These are the activations of a small neural network, seen along a few directions. Each row is one input.
In each table, some parts of the input vary, and every possible input appears once, in random order.
Descriptions start from the smaller parts, as in this example, which fits no table here: one of 5 places around a ring, together with either a single point or one of 9 places along a line or (one of 3 separate values, together with one of 4 places along a line).
Shared parts are said once, and a part with two or three values counts as separate values.

Table:
r1: [ 1.55 -0.05 -1.64 -0.12 -0.20  0.46 -0.03  3.41 -1.64 -3.41 -1.57]
r2: [ 1.87  1.32  0.41 -3.96  1.03  1.33 -0.08 -1.34 -2.05  0.56 -3.54]
r3: [-3.08  3.45  1.12 -0.23  0.80 -1.79 -0.17 -3.60 -1.68 -3.04  3.54]
r4: [ 2.11  0.79 -0.45 -3.34  0.43  2.04  2.24  0.03 -3.65 -0.68 -2.82]
r5: [-0.49 -1.45 -1.23 -2.42  0.34  1.61 -3.89 -2.65  0.64 -1.52 -2.07]
r6: [ 3.23  0.10  1.86  7.94  0.98 -2.66  6.47 -0.64  8.63  1.57  2.05]
r7: [-2.82  3.38  0.98  0.59 -0.48 -1.59  2.05 -1.78 -3.16 -4.32  3.66]
r8: [-4.99  0.51 -0.44  3.28 -0.69 -0.91 -1.60  0.93 -0.29 -1.67  4.08]
r9: [ 5.05 -1.30  0.88  6.49  1.44 -0.99  6.94  0.05  8.22  3.01 -0.90]
r10: [-1.04 -2.98  0.28 -2.25 -1.55 -0.11 -3.46  1.32 -1.53  5.74 -1.95]
r11: [ 1.18  1.40  1.54 -5.36  0.46  0.42  0.71 -0.97 -3.60  3.39 -2.08]
r12: [-4.32 -0.24  0.04  2.40 -1.65 -2.13 -4.36 -1.06  0.79 -0.58  4.64]
r13: [ 0.73 -1.12 -0.47 -0.68 -0.37  2.58 -1.99  3.59 -0.20  1.85 -2.24]
r14: [ 0.27  0.04  3.02  8.42  1.11 -4.30  7.07 -1.21  7.35  2.06  4.73]
r15: [ 4.43 -1.89  4.02  3.79  1.40 -1.91  8.11  1.48  5.45  8.38 -1.16]
r16: [ 0.18 -2.93 -1.37 -1.31 -1.20  1.09 -4.14  0.84  0.23  3.10 -2.51]
r17: [-0.20 -1.97 -0.33 -4.27 -0.42  1.38 -3.23 -1.79 -0.42  1.47 -3.32]
r18: [ 0.07  2.93 -0.79 -0.08  0.10  0.47  1.57 -1.68 -2.00 -5.11  1.73]
r19: [-0.54 -1.44  2.00 -5.45 -0.62  0.52 -2.84 -0.88 -1.82  4.06 -2.09]
r20: [-0.67  2.47 -1.36 -0.86  1.66  0.38 -0.49 -3.96 -0.75 -3.81  1.60]
r21: [ 1.71 -1.10 -0.96 -1.91  0.40  0.88  0.53  3.89 -2.93 -0.61 -2.47]
r22: [ 5.63 -1.35  2.90  4.90  1.09 -1.15  7.10  1.42  7.32  5.85 -2.26]
r23: [ 0.11 -1.16  0.71 -2.59 -0.35 -0.76  1.39  4.40 -4.82  2.06 -2.57]
r24: [-0.81 -1.05  0.68 -1.63 -1.75  0.80 -0.93  3.94 -1.99  4.67 -2.03]
r25: [ 0.95  1.20  1.94 -4.06 -0.59  0.31  2.89  1.00 -5.29  1.95 -2.88]
r26: [-2.07  0.13 -2.72  2.30 -0.75  1.01 -1.97  0.90  0.97 -2.33  2.45]
r27: [-1.54 -0.88 -1.20  1.97 -0.48  0.07 -5.14 -0.78  1.90 -1.52  2.38]
r28: [ 0.39 -1.84 -2.08  0.23 -1.37  1.09 -4.85  0.29  1.64  0.26 -0.96]
r29: [-0.23  1.18 -1.80  1.08 -0.54 -0.84  0.11  2.04 -1.22 -4.88  2.36]
r30: [ 1.76  1.34 -1.36 -1.43  1.21  2.27  1.54 -0.90 -2.54 -3.78 -1.43]
r31: [-0.29 -1.10 -2.57  1.10 -0.41  2.33 -2.13  2.27  0.55 -0.82 -1.50]
r32: [-1.83  0.24 -0.69 -1.26 -0.30  0.22 -3.99 -3.55  1.31 -3.01  1.87]
r33: [ 1.67  1.93 -1.00 -2.41  1.13  1.43 -0.56 -2.33 -0.90 -2.22 -2.03]
r34: [-4.83  0.21  0.85 -0.45  0.50 -1.19 -3.57 -4.04 -0.05 -2.49  4.26]
r35: [-3.17  1.24 -0.77  1.61 -0.36 -2.38  0.69  1.38 -2.48 -4.18  5.02]
The inputs of r1 and r23 match in every part but one. If r30 is changed in the same way as r1 into r23, which row does it become? -> r25
What is each input in this table made of? -> one of 5 places along a line, together with either a single point or one of 6 places around a ring
Start at r27 and move only the place on the ring of 6, one step at a time. The first step leads to r26. Which rows follow, in order? -> r29, r18, r20, r32
Which other rows does r5 become when the place on the line of 5 takes its other values? List them by row number. -> r17, r19, r32, r34

Table:
r36: [-0.51  0.12 -0.01  3.83  0.43 -1.61  0.07 -4.12  5.29 -1.30  2.96]
r37: [-2.57  4.00 -0.46 -4.60  0.58  0.35  0.23 -1.39 -7.96 -2.27  0.58]
r38: [-3.93 -2.37  0.13 -2.10 -1.51 -0.34 -8.31  1.50 -2.40 -0.57  1.06]
r39: [ 2.03 -3.03 -0.72 -1.92 -1.14  0.27  1.08 -1.17  3.39  4.04 -4.81]
r40: [ 2.00  3.40 -0.12  5.32  2.54  1.44  2.62  0.51  2.76 -2.92  3.45]
r41: [-1.18  2.41  1.47  2.95  0.47 -2.72  7.45 -1.53  0.23 -2.37  3.06]
r42: [ 6.21 -0.89  0.36 -0.43  0.98  1.29  2.11  3.32  0.55  0.99 -3.88]
r43: [ 2.83 -0.19  2.20 -2.68 -0.64 -1.22  7.01  1.35 -1.83  3.10 -3.79]
r44: [-2.98 -0.88 -2.03 -4.11 -1.28  1.18 -4.96 -3.53 -1.59 -2.84 -1.25]
r45: [ 0.87 -3.37  1.85  0.55 -0.69  0.59 -2.21  3.63  2.31  7.58 -1.94]
r46: [ 0.92  3.27 -1.87 -2.34  1.78  3.09 -4.43  0.74 -5.19 -4.29  0.25]
r47: [-3.69 -2.46 -0.79  5.52 -1.51 -2.31 -0.66  0.67  4.43  0.85  4.33]
The inputs of r44 and r37 match in every part but one. If r36 is changed in the same way as r44 into r37, which row does it become? -> r41
What is each input in this table made of? -> one of 3 separate values, together with one of 4 places along a line
Which other rows does r42 become when the place on the line of 4 takes its other values? List them by row number. -> r39, r43, r45

Table:
r48: [ 2.76 -0.26 -0.16 -2.40  1.05  1.96  3.58  0.97 -2.34  1.57 -0.77]
r49: [-0.75  1.26 -1.15 -1.31  1.25  2.00 -7.53 -1.12 -2.71 -1.10 -0.25]
r50: [-0.18 -1.39  1.22  5.17 -1.51 -0.83  1.18  0.52  7.41  2.74  0.64]
r51: [-3.14  1.67 -0.17 -4.18 -0.54  1.58 -4.52 -4.19 -3.95 -0.89 -2.01]
r52: [-0.33  0.58 -0.06 -0.78 -0.14  1.04  0.79  5.29 -1.61  2.97  0.73]
r53: [-2.43  0.86 -2.32  2.49  1.64 -1.25  2.78 -4.09 -1.80 -4.97  2.85]
r54: [ 4.11 -2.45  0.36  6.62  0.69  0.36  1.53 -1.10  6.60  1.46  1.32]
r55: [ 1.25  0.19 -0.63  3.57  0.82  1.48  3.40 -1.52  4.95  3.41  0.04]
r56: [-0.82  2.07  0.26  4.86  1.82 -1.42  0.60 -0.67  0.60 -6.58  2.15]
r57: [-0.05 -0.96  3.65  0.31 -0.22 -3.10  2.34  1.03  0.72  3.81 -1.45]
r58: [-0.14 -1.42  3.87  0.42  0.64 -3.87  1.51  2.12  3.06  2.89 -1.28]
r59: [-0.77  3.42 -2.83  2.00  1.98 -1.04  2.70 -2.40 -0.20 -5.10  3.13]
r60: [ 1.97  2.07 -1.34 -1.70 -0.39  2.29  2.91  0.86 -4.58  2.89 -1.49]
r61: [-5.78 -0.16  1.17 -3.28 -0.40  0.72 -7.29 -0.17 -1.50 -0.71 -0.31]
r62: [ 3.22  1.04  1.90 -1.28 -0.08 -2.43  3.68 -1.22 -0.05  3.62 -0.66]
r63: [ 2.26 -2.16 -1.22  3.96  2.23  0.85  3.84 -2.18  6.49  2.56  0.09]
r64: [-4.52 -0.58 -0.76  3.36  0.66 -2.92  0.57 -0.33  0.93 -5.13  5.49]
r65: [ 3.33 -0.06 -2.71 -1.30 -0.80  1.28 -3.67  2.53 -1.14 -2.67 -2.77]
r66: [-1.33 -3.03 -1.21 -2.85 -3.32  0.40 -3.03  1.15 -2.82 -1.06 -1.28]
r67: [-5.11  0.62 -0.50 -3.37 -0.85  1.70 -6.92 -1.21 -4.08  0.57  0.67]
r68: [-4.44 -0.35  0.51  2.59 -0.98 -2.32  1.21 -1.85 -1.01 -4.99  5.46]
r69: [-2.57  1.62 -0.15 -4.71  1.59  2.03 -3.97 -2.87 -2.06 -1.64 -1.81]
r70: [ 5.28  0.42  3.04  1.38  0.62 -2.86  1.55  1.36  1.96  2.27  0.42]
r71: [-0.56 -3.22  0.08  5.08 -0.13  0.37  2.22 -0.89  5.16  3.45  1.59]
r72: [-0.95 -3.20 -0.83 -3.52 -3.15 -0.61 -3.44  2.40 -0.19 -2.35 -0.42]
r73: [ 0.85  0.65 -1.47 -4.91 -2.48  1.92 -1.47  0.31 -3.00 -1.62 -2.46]
r74: [ 1.53  0.05 -1.99 -4.53 -0.60  1.54 -0.94  0.43 -0.90 -2.80 -5.08]
r75: [ 0.05  0.86  0.16 -0.87 -1.79  1.42  1.22  3.43 -3.83  3.51  0.24]
r76: [ 3.81  1.45  1.54 -0.16  0.33  2.17  1.02  4.18 -1.87  1.05  0.26]
r77: [ 3.45  0.43  1.76 -0.66  2.04 -2.48  4.13 -0.78  1.77  2.83 -3.03]
What is each input in this table made of? -> one of 5 places around a ring, together with either a single point or one of 5 places along a line
Start at r73 and move only the place on the ring of 5, one step at a time. The first step leads to r74. Which rows follow, in order? -> r65, r72, r66

Table:
r78: [-1.12  1.45 -0.91 -0.20 -0.27  1.53 -0.62  0.44 -2.37 -0.90  0.34]
r79: [-0.30 -1.10 -0.84 -1.00 -0.03 -0.13 -2.50  1.37 -0.04  2.49 -0.57]
r80: [-1.59 -1.26 -0.47 -0.55 -1.61 -0.16 -1.41  2.04 -1.23  0.39 -0.12]
r81: [ 2.39 -1.16  0.42 -2.23  0.66  1.66 -0.86  0.48 -0.12 -0.08 -3.13]
r82: [-2.83  1.12  1.21 -1.87  0.00 -0.80 -1.91 -2.77 -1.28 -2.57  1.80]
r83: [-2.12 -1.33 -1.39  0.15 -0.08 -0.52 -2.09  1.32 -1.40 -0.71  1.35]
r84: [ 2.27 -1.86  2.36  7.75 -0.21 -3.10  6.10  1.32  8.58  3.73  0.56]
r85: [-0.51  1.00  0.35 -1.48  0.45 -0.82  0.67  0.11 -2.87  0.95  1.06]
r86: [ 1.16 -0.11 -1.68 -1.21  0.50  0.76  0.31  1.44 -1.50 -1.86 -0.43]
r87: [-0.30  0.64 -1.02 -0.73 -0.31  0.59 -1.35 -0.07 -1.57 -4.47 -0.39]
r88: [-2.54 -0.25 -0.56  0.49 -0.57 -0.18 -3.89  0.25 -0.92 -1.38  1.39]
r89: [-1.80  1.21 -1.59  0.13  0.60  1.49 -1.88 -1.29 -1.55 -1.80  1.24]
r90: [ 3.96 -0.13  2.94  6.16  1.06 -3.73  8.29 -0.65  6.45  4.67  2.21]
r91: [-0.57  1.14 -0.59 -0.53 -0.02  2.01 -0.29  0.95 -1.74  0.45  0.23]
r92: [-0.50  0.29 -1.88 -1.42  0.44  0.51 -2.52 -1.90  0.02 -4.59  0.59]
r93: [ 0.33 -0.87  0.77 -1.75  0.44  2.61 -0.84 -0.36 -0.23  1.81 -2.41]
r94: [-1.98  1.77  1.01 -1.00 -0.35 -0.98 -1.01 -1.41 -2.95 -1.67  1.11]
r95: [-2.74 -0.24 -0.83 -0.55 -1.60 -0.40 -4.71 -1.39  0.21 -1.75  1.01]
r96: [-0.22  0.08 -0.81 -1.55  0.73  1.81 -0.20  0.33 -0.60  1.32 -1.01]
r97: [-1.70  1.02  1.09 -1.33 -0.22 -1.03  0.61  0.09 -3.44 -1.17  0.89]
r98: [ 5.56 -1.23  0.90  6.39  1.11 -2.12  7.90  0.67  7.76  1.83  0.72]
r99: [ 0.46 -2.36 -0.32 -1.38 -0.68  0.18 -2.70  0.15  0.12  3.12 -2.38]
r100: [ 0.27  0.92  0.73 -2.49  0.18 -0.93  0.40 -0.27 -2.06  2.22 -0.87]
r101: [-2.51  0.61 -1.70 -1.11 -0.49  1.25 -2.25 -2.85 -0.34 -2.76  0.74]
r102: [ 0.47  0.52 -1.10 -0.87 -0.11  0.56 -0.18  1.34 -2.14 -3.37 -0.51]
r103: [ 0.81 -0.03  2.31 -2.69 -0.11 -0.12 -0.25 -0.97 -1.69  2.72 -2.27]
r104: [ 1.77  0.14 -0.41 -2.21 -0.12  0.93 -0.12  1.47 -0.72 -0.78 -2.52]
r105: [ 3.91  0.00  2.04  7.09  0.61 -0.89  7.32  0.17  7.60  4.18  1.37]
The inputs of r86 and r85 match in every part but one. If r98 is changed in the same way as r86 into r85, which row does it become? -> r90
What is each input in this table made of? -> one of 4 separate values, together with either a single point or one of 6 places along a line
Which other rows agree with r96 in the choice among 4 separate values? List them by row number. -> r78, r89, r91, r93, r101, r105
Which other rows agree with r88 in the choice among 4 separate values? List them by row number. -> r79, r80, r83, r84, r95, r99

Table:
r106: [ 3.64  3.65 -0.94 -2.77  2.42  2.23  4.77 -2.80 -3.86 -5.71 -3.14]
r107: [ 0.08 -1.40 -1.70 -2.56  0.35  1.95  0.39  0.44 -3.12  4.74 -2.17]
r108: [-3.81  2.22  0.78 -6.67 -0.72 -0.03 -2.90 -3.95 -7.04 -3.61 -1.24]
r109: [ 2.63  1.91  1.09 -2.03 -0.43  2.21  2.96  2.07 -0.64  3.40 -3.22]
r110: [ 1.78  3.49 -0.55  0.78  1.07  2.07  5.27  1.74 -3.23 -5.82  0.52]
r111: [ 2.78 -0.81  3.77 -0.78  0.29 -2.40  5.31  3.91  0.27  2.54 -0.53]
r112: [-3.33  1.45 -1.02 -2.39 -1.39 -2.36 -2.68 -0.53 -7.54 -3.32  3.18]
r113: [-2.26 -2.21 -1.21  4.23 -0.50 -0.57  0.48 -1.18  1.62  3.11  2.11]
r114: [-6.28  2.03  0.76  0.03 -0.60 -2.43 -3.41 -6.17 -0.45 -4.61  5.19]
r115: [-0.57 -2.27 -4.06  1.13 -1.53 -0.79 -4.63  3.34  1.95 -2.22  0.55]
r116: [ 1.18  3.26 -1.31  4.25  2.67  0.14  4.39 -0.80  0.82 -6.24  4.09]
r117: [ 1.08  3.46 -0.97  3.98  2.53 -0.02  4.23 -5.00  2.78 -6.68  3.39]
r118: [ 3.42 -1.02  4.27 -2.86 -0.14 -1.89  5.36  2.00 -1.18  2.14 -3.60]
r119: [ 0.52 -0.91 -1.53 -3.87  1.08  2.06 -0.07 -2.50 -2.27  4.91 -3.46]
r120: [-0.58 -1.74 -2.12 -0.02  0.06  1.25  0.39  1.82 -2.34  4.64  0.09]
r121: [ 0.99 -2.55  0.89 -2.45 -0.40  2.22 -4.54  1.77 -1.78  3.34 -4.03]
r122: [ 1.98 -0.81  2.34  2.11  0.89 -4.73  4.89  3.46  1.95  1.95  0.95]
r123: [ 1.47 -2.82 -0.83 -0.08  0.49  0.81 -4.99  3.13 -1.14  3.92 -0.72]
r124: [ 1.06 -1.90  1.15 -4.34  1.08  2.91 -4.98 -0.30 -0.38  3.65 -5.03]
r125: [-1.43 -2.08  1.12  2.45  1.16  0.64 -5.49 -2.50  6.22  2.68  1.46]
r126: [ 1.25 -1.96 -1.98 -5.16 -1.87  2.23 -4.62 -0.99 -0.37 -1.84 -5.28]
r127: [ 0.61  1.82  0.86  3.00 -0.80  0.97  2.90  3.03  2.37  2.71  0.55]
r128: [-1.50 -2.03  0.06  2.14  0.29  0.42 -4.82  3.69  1.94  2.88  0.10]
r129: [-1.33 -2.62  0.96  3.27  0.43  0.44 -5.02  1.14  3.84  2.60  1.55]
r130: [-5.05  1.15 -0.48  1.23 -0.96 -3.69 -3.13 -3.06 -3.36 -4.44  5.68]
r131: [ 0.34  1.92  1.43  3.68  0.03  0.29  1.90 -2.84  6.33  2.37  1.48]
r132: [ 3.45  3.42 -1.41 -1.52  1.78  1.65  5.05 -0.04 -4.68 -5.58 -1.45]
r133: [-1.52 -2.92 -1.87  2.42 -2.59 -0.07 -4.38  0.79  4.00 -3.19  0.96]
r134: [ 3.21  1.97  1.48 -2.73 -0.53  2.19  2.64 -1.56 -0.37  3.14 -5.21]
r135: [-0.13  4.16 -1.10  2.73  2.20  1.21  4.74  2.29 -0.52 -6.17  2.23]
r136: [ 2.10 -1.28  3.51  3.14  0.62 -5.18  4.24 -3.24  5.35  1.27  1.57]
r137: [-3.49 -1.34  0.03  3.02 -0.12  0.72  0.21 -4.32  4.55  2.94  1.61]
r138: [ 1.01 -1.08  4.33  2.84  0.67 -3.62  4.87  1.42  4.41  1.43  1.98]
r139: [-3.87  2.29  0.13 -5.89 -0.47  0.04 -3.03 -0.87 -7.55 -3.00  1.00]
r140: [-1.55 -2.06 -2.03  1.27 -1.29  0.24 -5.40 -2.34  6.38 -2.65  1.42]
r141: [ 1.26  1.34  0.22  4.76 -0.14 -0.47  2.39  0.31  4.13  2.56  1.98]
r142: [ 1.95 -2.38 -3.45 -4.02 -1.41  1.41 -4.60  1.92 -1.37 -1.30 -2.95]
r143: [-5.23  1.74 -1.35  0.11 -1.09 -3.66 -2.94 -0.50 -5.25 -4.15  4.22]
r144: [ 3.88 -0.52  4.46 -4.20  0.60 -1.79  4.91 -0.94 -0.30  2.28 -4.91]
r145: [ 2.09  1.12  0.86  1.14 -1.55  1.39  3.09  2.81 -0.48  2.90 -1.61]
r146: [ 1.33 -2.56 -3.73 -1.39 -1.81  0.49 -4.38  3.31 -0.34 -1.39 -0.53]
r147: [-3.17 -1.11 -0.84  1.99 -0.38  1.51  0.65  2.04  0.64  3.75  1.21]
What is each input in this table made of? -> one of 6 places along a line, together with either one of 2 separate values or one of 5 places along a line
The inputs of r114 and r143 match in every part but the place on the line of 6. If r125 is changed in the same way as r114 into r143, which row does it become? -> r128
The inputs of r126 and r115 match in every part but the place on the line of 6. If r106 is changed in the same way as r126 into r115, which row does it become? -> r135
Which other rows agree with r139 in the place on the line of 6? List them by row number. -> r107, r109, r118, r121, r132, r142
Which other rows does r141 become when the place on the line of 5 takes its other values? List them by row number. -> r113, r129, r133, r138
Which other rows does r112 become when the choice among 2 separate values takes its other values? List them by row number. -> r110
